Each row below is a small network's average activation on inputs in which a field has the value named, seen along a few directions.
Values that are neighbours, or in one group, have similar rows; names and order tell nothing.
(in the rows, 500 means zero)
Random noise pushes rows far along 16 fixed directions. That doesn't count. These rows show it; they differ only by the noise:
[415 688 655 434 359 858 485 474 528 602 759 613 527 411 614 475 409 216
 579 699 757 480 468 463 643 554 264]
[484 346 601 674 397 519 434 590 445 420 445 307 587 579 716 632 424 437
 575 472 363 439 310 473 578 452 428]
[688 425 556 551 397 308 475 529 314 558 583 498 525 609 639 484 681 343
 373 607 313 333 345 440 547 522 478]
[534 303 515 655 450 590 495 442 501 395 524 383 676 493 754 468 380 633
 589 451 406 637 522 367 547 553 456]
[559 612 452 497 601 428 503 450 514 559 593 678 497 493 340 362 510 597
 540 520 627 591 644 459 428 532 545]
[522 674 532 693 602 546 464 460 581 419 426 405 375 538 588 769 630 365
 544 206 629 376 413 639 570 434 449]
[208 522 558 695 716 542 475 447 392 665 448 394 373 527 472 425 403 700
 557 739 403 379 301 678 689 508 539]
[748 568 328 577 440 630 395 424 562 302 479 653 436 580 462 492 606 471
 504 567 433 482 449 614 556 500 374]
[406 523 436 349 378 426 537 749 476 408 427 503 380 595 381 820 523 309
 585 393 433 367 460 383 521 498 364]
[750 556 583 445 561 319 456 492 558 671 554 721 504 540 335 199 625 469
 465 537 588 489 472 400 255 461 661]
[410 398 556 456 529 742 716 480 446 469 696 555 497 458 523 314 350 340
 328 704 617 739 428 587 494 593 398]
[588 484 468 474 535 524 494 542 477 416 462 552 445 539 311 414 394 454
 360 567 581 663 476 577 415 428 545]
[495 629 631 524 515 515 372 582 614 451 559 597 484 557 558 465 592 460
 646 534 667 416 530 430 448 447 432]
[541 494 591 483 561 783 356 472 453 409 464 545 370 558 497 516 422 581
 475 683 648 588 464 455 596 481 461]
[364 589 554 439 560 664 544 567 701 662 611 501 503 395 306 325 303 600
 641 579 499 489 445 415 464 313 528]
[628 412 220 491 330 331 532 522 385 516 583 390 582 439 376 505 576 375
 379 343 379 575 664 539 397 484 510]
[326 332 559 400 377 485 523 692 494 409 562 491 526 574 695 506 569 410
 639 548 487 468 556 269 434 636 333]
[286 635 390 576 489 481 473 514 452 402 628 556 447 503 547 371 649 362
 475 745 568 434 595 794 558 602 323]


ROS, 17 values:
nomu: [215 334 484 146 593 388 722 676 578 644 555 352 281 468 411 358 709 516
 383 314 492 438 669 257 227 460 595]
suk: [664 496 423 416 561 389 510 446 494 391 473 684 413 553 481 536 767 467
 392 511 550 519 597 597 429 611 493]
nub: [670 424 466 383 209 532 278 636 475 318 576 418 542 554 544 469 683 344
 340 705 463 460 566 554 386 289 396]
nup: [356 460 404 554 520 457 603 564 548 560 448 430 482 515 401 684 378 474
 699 263 545 545 476 439 462 520 424]
gulu: [447 757 500 619 585 341 455 316 515 512 318 456 628 443 675 744 328 751
 583 433 392 385 575 480 888 530 532]
rago: [344 542 552 306 288 254 631 669 391 508 680 591 653 515 654 532 486 342
 494 652 365 383 635 247 634 633 373]
bab: [463 482 501 465 523 804 543 465 543 402 623 383 459 405 596 614 408 586
 466 457 545 600 599 380 639 429 417]
ribid: [351 555 763 531 590 558 355 449 739 452 168 475 420 551 850 456 557 578
 638 449 495 258 319 439 589 584 564]
libe: [569 381 608 635 516 401 467 480 351 673 515 516 594 593 538 606 553 519
 599 454 564 514 375 543 420 570 539]
gimod: [647 524 349 686 648 545 507 455 565 383 399 681 275 750 357 430 471 541
 559 576 461 508 233 599 522 496 351]
nerek: [739 318 650 559 683 375 508 523 315 450 392 448 254 750 498 524 727 454
 140 384 623 534 320 526 329 401 628]
lom: [643 489 473 344 518 444 392 629 602 350 449 512 341 644 403 511 686 623
 435 417 512 434 612 305 322 291 511]
vufaz: [345 596 695 432 521 594 498 497 604 424 478 597 596 373 660 585 488 540
 693 557 611 452 563 491 547 631 507]
lolor: [527 536 562 470 289 454 357 556 510 367 378 603 744 403 522 627 459 432
 646 553 467 484 540 656 487 591 572]
kibo: [653 439 586 476 403 474 556 479 331 592 733 681 662 540 634 634 486 382
 576 514 665 622 554 327 510 675 396]
mibo: [620 478 508 419 361 518 419 566 718 249 303 680 481 602 605 459 737 414
 608 549 331 282 366 604 442 552 447]
gif: [337 429 434 482 552 534 799 460 361 521 629 466 476 496 493 639 414 452
 416 388 583 663 583 526 520 656 365]
ROS is arranged as a ring.
Going along ROS from nerek by way of its neighbour lom, in what order are nomu, nub, bab, lolor, kibo met?
> nub, kibo, bab, lolor, nomu
List every value one step from gulu, in the order listed.
> suk, libe
List every value one step from ribid, in the order listed.
> rago, mibo

SUPAV, 10 values:
pak: [733 447 495 506 529 413 623 539 709 601 680 635 648 400 344 370 638 609
 686 251 373 477 485 381 228 418 661]
kare: [614 533 702 515 517 358 493 391 540 297 264 471 519 481 951 515 741 164
 252 356 607 412 418 648 475 668 604]
gapon: [553 641 475 513 440 648 414 303 627 400 336 606 485 502 671 489 545 544
 579 479 492 405 489 520 623 633 438]
lobad: [479 587 451 661 553 108 478 616 475 719 376 450 519 656 294 639 270 643
 701 385 298 343 348 327 566 345 531]
vutar: [539 615 671 530 415 193 489 668 344 652 479 458 435 717 418 306 227 103
 221 648 613 476 269 402 491 361 473]
tumu: [452 583 557 432 458 414 478 561 422 486 450 507 445 533 521 650 611 360
 448 405 580 407 529 507 508 538 503]
tam: [617 879 514 481 560 601 401 389 599 366 295 508 372 473 393 687 416 402
 269 562 540 366 382 798 754 249 501]
faz: [706 306 556 275 578 802 832 455 781 402 566 656 557 356 444 418 345 581
 489 371 400 757 426 194 368 523 591]
zilu: [594 770 562 397 267 401 326 612 494 549 504 557 510 562 491 699 549 308
 543 631 385 158 421 437 726 334 382]
pul: [386 758 453 496 761 166 802 445 580 493 648 758 576 452 436 569 490 654
 591 317 608 605 758 395 514 644 526]
SUPAV is arranged as a ring.
List every value one step from pak, in the order listed.
> vutar, faz
List every value one step from tam, in the order listed.
> lobad, zilu
